A small network was trained on invented records. Each row is its activation on one of them, seen along a few directions.
Here are examples, each followed by its value of one field, T.
Other fields move the rows too, some of them a lot.
(in the rows, 500 means zero)
Strong random noise was added to every row along 15 fixed directions; ignore it. To show where, here is one row again and again, with new noise each time:
[278 521 725 541 451 479 331 683 396 635 248 644 517 406 512 575 605 599
 486 507 575 350 580 784 463 444 413 346 549 499 446 416 467 341 473 525]
[486 504 685 500 572 650 551 536 473 435 450 329 515 474 498 519 574 501
 316 563 648 390 473 516 401 568 597 433 560 448 552 609 395 493 358 458]
[270 437 317 517 581 499 343 536 536 389 548 505 638 571 484 648 508 600
 557 466 454 544 633 548 458 502 553 433 371 479 448 609 482 563 560 566]
[474 451 888 779 402 625 614 472 277 483 579 108 370 464 413 301 694 486
 546 406 697 573 540 494 545 453 364 681 584 447 543 164 669 518 524 420]
[511 551 624 443 641 722 621 456 467 410 510 535 513 538 489 556 451 494
 354 740 649 342 557 478 378 647 685 328 304 515 897 577 441 438 399 373]
[503 426 615 437 530 490 664 265 351 515 559 321 285 264 459 484 401 160
 477 519 518 345 437 352 630 321 592 687 482 694 343 453 625 373 592 524]
[431 390 655 583 591 325 270 537 531 510 460 577 640 696 451 615 485 580
 500 582 524 513 885 570 487 602 507 373 330 453 523 380 712 662 535 552]
[525 536 729 581 318 602 479 381 588 490 475 434 548 612 407 362 619 585
 584 349 376 606 358 646 489 419 464 424 620 474 591 329 412 606 360 360]
[518 623 454 351 484 543 331 559 591 432 486 430 691 590 383 697 328 446
 367 380 437 549 595 612 490 439 430 810 410 467 396 729 436 643 576 398]
[500 626 550 584 653 571 443 598 443 374 631 421 618 513 517 594 641 656
 357 414 699 568 728 620 500 592 520 541 505 403 631 442 510 554 590 277]
[578 482 520 471 549 507 531 608 514 648 494 497 369 436 565 356 538 379
 664 541 518 525 419 307 450 787 217 651 587 344 442 634 605 581 410 705]
[311 646 341 337 668 600 524 527 496 547 548 586 438 299 588 625 499 487
 434 556 649 385 621 501 544 589 567 534 501 582 572 638 342 300 567 535]
[490 473 707 507 477 467 487 355 580 624 435 568 451 391 527 410 706 486
 525 429 494 432 431 601 656 539 449 382 702 647 481 305 481 466 453 451]
[514 340 207 495 485 350 456 281 662 401 376 547 695 586 475 660 299 398
 416 190 296 319 286 385 572 337 636 501 587 608 123 695 402 532 534 669]
[510 730 500 261 370 299 323 525 487 570 511 523 567 317 513 579 480 448
 596 809 535 642 623 501 661 495 768 317 545 611 489 481 492 366 490 606]
[405 371 441 577 572 552 401 489 515 363 478 332 663 483 462 571 572 506
 489 500 400 482 402 546 450 459 542 374 478 517 360 645 438 523 565 452]
[212 307 566 540 674 712 641 433 403 408 506 544 376 425 550 556 667 513
 420 512 691 239 482 525 460 580 566 386 375 617 656 513 514 437 410 517]

[157 382 509 628 550 730 454 506 502 453 685 483 366 600 479 431 698 672
 721 264 385 634 555 630 385 481 288 622 403 365 576 443 543 689 462 452] => t15
[332 561 399 389 445 520 332 717 473 488 432 503 557 510 455 679 391 508
 485 430 433 521 518 685 414 338 385 700 380 433 303 740 448 565 539 524] => t15
[596 601 638 532 335 600 672 463 469 513 434 383 473 595 476 445 432 493
 361 430 630 417 332 428 446 439 642 537 653 454 552 488 427 503 253 487] => t16
[529 299 311 473 765 336 471 379 699 513 499 617 506 490 581 553 499 424
 465 365 305 382 471 416 515 558 469 430 564 518 217 673 472 595 567 555] => t10
[335 561 419 377 489 624 449 664 560 608 507 484 379 357 573 411 618 513
 677 598 436 606 344 469 405 657 388 502 625 383 435 738 335 469 336 674] => t13
[637 364 694 625 417 537 792 243 490 535 462 521 365 561 529 349 516 412
 386 328 642 291 325 353 626 554 518 569 612 627 595 270 612 529 329 514] => t8
[565 600 511 411 799 578 657 528 427 537 536 542 368 265 629 562 495 418
 262 592 609 313 511 490 403 522 632 422 602 479 529 652 362 337 499 332] => t11
[476 384 454 561 538 437 524 523 394 396 515 373 584 532 483 612 459 448
 371 589 821 398 688 316 652 642 542 638 339 625 547 478 670 461 645 665] => t10
[546 439 696 454 599 375 452 214 710 667 468 519 364 500 481 378 387 375
 551 505 182 452 606 492 479 358 584 344 617 550 371 378 403 462 517 516] => t13
[233 455 490 383 425 506 358 577 478 458 453 560 484 464 417 602 518 538
 572 481 457 544 617 729 532 321 405 586 343 608 421 482 469 460 591 554] => t6
[555 386 317 436 599 303 522 528 389 300 587 668 506 599 549 654 338 462
 469 569 560 464 601 357 432 501 737 424 271 450 472 593 723 630 461 621] => t4
[461 201 445 337 366 578 518 436 581 263 428 561 609 587 441 593 674 454
 451 511 586 412 237 512 652 631 393 586 302 791 561 623 596 687 386 610] => t12
[422 345 243 570 708 483 552 433 561 405 582 782 554 608 622 597 561 610
 481 340 596 392 563 430 553 676 515 461 379 551 610 488 625 583 519 561] => t8
[475 550 505 411 560 454 419 400 632 588 437 646 515 556 485 494 363 491
 530 595 290 495 594 589 425 426 584 314 446 518 554 495 358 442 534 472] => t4
[720 431 351 711 605 545 586 324 541 294 657 597 705 598 512 469 653 580
 550 410 478 542 345 428 609 673 508 346 434 583 776 352 623 590 669 210] => t5
[702 599 458 385 437 485 552 439 530 459 489 550 517 358 579 422 620 478
 509 537 484 521 225 422 572 566 621 331 722 531 508 542 382 389 420 516] => t7
[520 498 555 286 555 436 496 308 676 669 582 653 272 413 571 372 527 371
 687 631 239 574 470 466 515 523 544 351 574 543 483 519 458 551 382 537] => t9
[410 608 508 438 326 575 503 591 411 373 568 264 512 473 454 541 558 560
 462 594 651 644 506 509 498 412 654 577 492 510 529 544 423 525 405 505] => t9
[421 498 441 445 584 659 541 614 446 431 550 846 447 601 538 574 513 564
 510 501 598 436 540 578 391 665 373 578 198 442 811 582 654 641 428 425] => t5
[569 443 541 360 581 369 452 536 454 482 455 670 469 307 588 554 612 429
 446 575 462 405 369 589 512 488 554 338 536 553 367 592 564 498 421 447] => t1
[671 675 282 371 510 337 582 442 485 504 368 932 561 474 580 713 246 457
 269 284 584 231 443 517 608 378 684 519 553 629 508 489 446 315 548 490] => t3
[676 469 596 475 619 467 401 593 548 406 499 694 646 671 479 638 475 544
 332 508 455 467 625 668 428 591 391 505 300 450 609 553 650 723 525 233] => t14
[715 547 501 529 581 618 601 674 478 594 398 391 563 438 552 480 474 417
 358 712 677 348 324 335 474 808 372 548 558 463 565 744 491 468 481 462] => t15
[208 457 777 311 392 430 480 506 400 644 300 634 255 448 468 658 345 402
 337 454 669 236 703 632 531 280 574 694 449 630 343 440 545 411 344 733] => t13
[562 681 324 387 435 585 445 500 528 408 577 593 673 465 432 563 467 510
 612 647 395 646 410 591 568 476 521 476 328 588 730 560 441 453 650 274] => t2
[701 728 698 495 262 415 380 539 445 487 460 632 630 530 421 465 542 575
 602 570 359 693 414 766 504 311 577 303 498 467 672 269 541 514 504 179] => t5
[493 388 425 494 708 336 489 614 365 442 617 618 362 298 653 534 739 514
 518 440 581 497 574 537 540 553 415 480 549 485 308 474 711 528 563 479] => t12
[688 398 383 609 608 307 463 556 577 587 341 600 629 513 594 477 497 516
 490 576 460 404 471 365 498 695 443 246 606 443 400 549 489 407 556 648] => t12
[498 381 528 374 454 370 453 273 728 662 357 869 472 576 507 469 455 435
 620 487 315 350 429 470 600 581 469 342 503 642 528 445 501 521 385 698] => t2
[471 449 394 513 565 516 355 486 601 611 457 391 571 487 409 466 327 346
 655 643 144 542 504 508 437 425 229 583 375 527 357 654 437 440 813 434] => t16
[472 491 378 347 385 351 475 353 684 485 372 728 630 722 458 681 288 531
 335 484 605 351 677 442 648 505 705 467 406 714 556 484 436 510 439 753] => t7
[622 592 643 585 488 489 541 493 504 671 409 512 444 517 478 420 375 459
 441 381 523 415 574 460 505 512 358 662 600 423 485 408 474 423 542 479] => t10
[257 436 520 441 533 610 495 378 678 510 426 562 560 646 457 638 473 624
 292 505 583 335 707 632 558 497 589 430 405 732 665 439 275 459 477 483] => t14
[439 516 492 359 500 493 522 506 545 533 483 586 339 417 564 458 505 478
 542 416 419 488 457 542 433 442 493 504 603 424 401 571 392 501 344 615] => t1
[369 335 514 594 359 643 519 493 486 251 427 446 657 658 419 601 580 604
 400 294 531 428 298 642 475 391 499 551 391 563 502 535 497 639 383 444] => t8
[536 603 499 132 485 506 625 407 443 405 612 868 260 459 561 591 427 379
 438 400 577 432 466 502 501 440 728 607 402 511 646 551 603 603 197 535] => t6
[392 551 561 418 420 483 585 397 500 527 482 478 372 428 503 478 477 517
 457 489 531 461 522 555 540 294 683 427 619 587 484 390 320 377 398 543] => t1
[250 406 419 486 388 534 559 513 325 388 493 418 391 417 464 531 509 455
 590 508 523 500 425 503 489 270 607 512 391 583 399 494 535 418 497 644] => t7
[618 465 584 470 697 526 575 642 486 576 359 548 480 345 601 539 563 428
 291 660 628 262 444 501 450 691 396 416 556 530 497 646 444 381 502 441] => t14
[262 413 424 455 619 716 574 250 636 417 612 342 456 544 448 500 448 488
 438 448 434 433 546 410 469 439 661 517 450 581 566 608 275 472 495 558] => t2
[544 308 578 653 535 414 646 500 248 370 620 351 343 322 601 351 741 433
 628 613 577 521 325 327 466 514 624 261 547 442 421 375 759 498 418 602] => t11
[562 671 363 352 539 726 541 473 428 231 755 294 522 348 441 538 477 433
 481 530 305 694 276 598 391 256 664 558 416 467 546 719 337 495 595 136] => t3
[643 504 499 336 413 578 431 606 641 484 394 508 555 554 463 476 481 401
 524 484 269 569 178 575 365 542 315 594 527 425 371 865 410 699 334 462] => t9
[266 467 601 619 544 552 546 514 448 521 510 492 339 520 527 461 609 672
 441 237 688 455 719 586 487 446 405 600 620 422 487 292 419 420 489 616] => t6
[599 293 337 628 644 408 436 421 696 447 497 592 774 746 564 562 554 624
 454 657 593 459 574 268 582 919 644 171 450 531 665 497 611 665 458 648] => t3
[818 655 432 468 642 299 556 365 468 573 602 797 507 480 559 520 319 403
 514 683 379 450 589 433 541 503 700 282 386 546 689 366 679 440 639 232] => t16
[390 480 660 444 497 450 388 516 599 620 455 662 475 663 439 528 422 535
 540 597 438 528 803 650 455 482 381 491 317 517 621 382 554 613 501 519] => t11
[602 570 711 555 394 328 582 472 321 532 513 429 389 544 495 432 371 482
 513 678 650 532 667 358 475 428 801 354 516 408 560 274 622 433 375 657] => t4

Here are new rows. What is T for each?
[644 513 532 524 576 464 415 561 785 644 273 585 652 754 491 524 338 552
 261 258 422 378 607 566 401 633 231 689 673 350 337 660 306 640 481 517] => t4
[624 534 532 554 375 349 357 549 510 600 265 684 746 539 469 609 416 534
 400 471 456 377 427 622 574 453 479 376 540 575 427 442 522 428 581 430] => t11
[491 443 527 550 622 414 382 485 701 687 490 459 552 603 482 445 460 500
 568 616 345 580 707 451 455 639 382 403 510 439 444 497 490 593 557 565] => t11
[484 542 596 565 354 640 501 297 596 417 553 248 588 623 346 479 442 533
 473 371 313 601 395 577 496 241 614 526 530 519 503 437 320 564 487 303] => t15
[871 483 493 601 707 490 622 403 474 555 608 662 390 495 563 307 419 351
 687 578 178 502 267 335 319 604 434 320 456 312 637 531 674 585 509 254] => t15
[563 276 716 544 786 350 428 443 498 606 388 455 385 325 556 365 573 351
 564 797 259 393 511 480 343 492 513  68 564 451 305 522 507 343 568 549] => t6
[133 381 373 368 274 455 233 599 622 409 494 588 672 684 424 649 665 708
 671 581 495 697 623 688 611 537 524 400 313 658 537 522 529 725 368 706] => t12
[465 830 522 294 379 512 383 488 639 581 504 431 615 445 477 595 518 582
 290 330 701 582 682 588 754 499 574 769 761 581 486 460 242 410 534 518] => t2
[523 344 688 443 574 426 374 585 432 619 378 485 453 421 460 493 433 267
 609 777 364 426 506 465 410 563 337 487 334 438 366 633 716 518 551 591] => t2
[523 710 504 462 474 444 404 600 520 617 569 567 443 467 506 465 475 537
 613 415 367 675 591 640 431 389 421 575 588 350 448 472 461 551 540 372] => t5
[592 700 531 497 350 569 555 672 325 606 437 338 396 308 489 341 428 416
 650 616 589 578 437 406 498 512 290 718 552 418 541 476 451 223 643 584] => t10
[256 495 749 530 605 539 306 583 498 739 346 635 460 480 437 556 458 531
 518 604 409 367 806 748 416 467 319 467 370 478 525 433 491 395 614 431] => t2
[668 570 300 683 379 334 426 509 481 388 479 342 783 598 453 536 398 576
 494 514 467 622 499 401 570 416 611 407 533 500 429 426 466 430 725 467] => t9
[474 394 450 602 670 444 481 844 257 367 520 568 419 448 622 570 603 591
 457 372 554 470 466 572 210 463 416 460 486 162 269 705 668 609 400 496] => t12
[452 572 732 267 502 519 503 472 561 498 534 604 340 503 496 524 585 520
 384 496 595 532 662 635 484 482 581 541 510 507 609 458 440 587 295 513] => t7
[403 356 552 747 290 595 641 480 278 421 546 474 344 483 432 310 643 540
 792 387 468 590 261 553 506 338 303 551 409 531 608 197 697 481 535 479] => t3
